Each row below holds a small network's activations on one input, seen along a few directions.
In each table, some parts of the input vary, and every possible input appears once, in random order.
Descriptions start from the smaller parts, as in this example, which fits no table here: line(4) and (point or ring(11) or (values(2) and ring(8))).
Shared parts are said once, and a part with two or three values counts as separate values.
In the rows, 128 means zero.

Other details of the inputs vary at random and push rows far along two fixed directions, the same in every table; ignore that.

A family of inputs:
row 1: [112 133 109 117 123 135 110 178 137 141 112 144 144]
row 2: [117  79 139 120 148 149 141 106 132 138 147 121 121]
row 3: [140 123 101 132 132 104 131 120  99 127 144 121 132]
row 4: [151 105 160  54  31 186 219  22  92  71 101  97 161]
row 5: [105 200 122 228 166 100 114 156 139 120 135 189 118]
row 6: [119 122 109 138 129 150 122 175 121 128 104 149 159]
row 7: [ 81 151  99 212 216  90  86 183 110 177 156 177 130]
row 8: [114 109 131 153 157 133 148 121 129 137 151 143 133]
row 9: [127  66 128  75  99 183 124 140 126 123  93 103 144]
row 10: [103  25 152  37 139 171  69 129 121 185 142  67 103]
row 11: [125  96  94 124 173 100  73 149 109 164 157 118 109]
row 12: [151 219 122 179 101 124 223  78  95  76 130 204 202]
row 13: [102  68 154 126 176 128  75 146 164 159 156 109  92]
row 14: [148 233  95 187  87 102 210 129 116  63  86 199 196]
row 15: [111 179 124 215 179  89 125 143 144 117 151 197 135]
row 16: [188 156 137 126  65 118 203  53 124  71 122 116 158]
row 17: [150 136 129 128 127 112 108 133 133 136 128 122  98]
row 18: [165  62 146  63 111 136 107  86 146 137 138  63 105]
row 19: [145  86 140  85 102 129 125 121 113 131 123  73  93]
row 20: [162  61 122  66 110 148 130  80 124 131 148  68 122]
row 21: [109 145 143 175 140 128 117 139 146 123 130 135 105]
row 22: [ 98  26 144  77 153 163  88 115 124 172 136  67  93]
row 23: [129 147 103 108 126 111 116 167 160 153 108 131 121]
row 24: [119 168  93 189 193  64  69 198 110 166 146 170 103]
row 25: [109 147 136 129 113 128 122 141 116 136 128 137 125]
row 26: [117  89 165  64  91 163 105 118 152 140 131  80  95]
row 27: [115 159 140 127 116 130 111 134 142 130 133 144 115]
row 28: [136 139 135 141 171 119 116 156 140 112 116 103 103]
row 29: [175 180 137 143  64 117 197  83 117  76 109 132 135]
row 30: [139 125 165 119  45 167 219  52 107  65  92  82 133]
row 31: [140 136 134 134 168 124 117 145 139 107 112 104 102]
row 32: [115  52 168  56 137 150  68 127 162 170 151  76 107]
row 33: [ 84 166 112 217 202  92  73 189 121 166 140 166 108]
row 34: [115  35 170  38 138 157  56 120 165 173 149  67  98]
row 35: [190 108 131  81  41 155 226  25 106  67 127  78 161]
row 36: [143 184 114 125  55 146 206 106 118  66  84 165 181]
row 37: [151 218 124 183 100 123 225  84  96  80 132 200 203]
row 38: [102 167  80 173 194  86  65 218 142 163 120 189 142]
row 39: [124 201  81 160 153  82 113 185 154 150 112 185 136]
row 40: [ 95 119 132 115 149 127  68 166 126 169 139 130 102]
Each input here is: values(2) and (point or line(4) or (values(3) and ring(5))).
Q: Changing only the values(2) part turns row 29 into row 17. The same change can be made to row 23. Which row results?
A: row 39
Q: Changing only the values(2) part turns row 14 into row 38. The same change can be made to row 21. Which row results?
A: row 5
Q: Change only the values(3) part in row 24. List by row number the other rows that result.
A: row 33, row 40
Q: Change only the ring(5) part in row 21. List by row number the other rows that result.
A: row 7, row 8, row 13, row 30
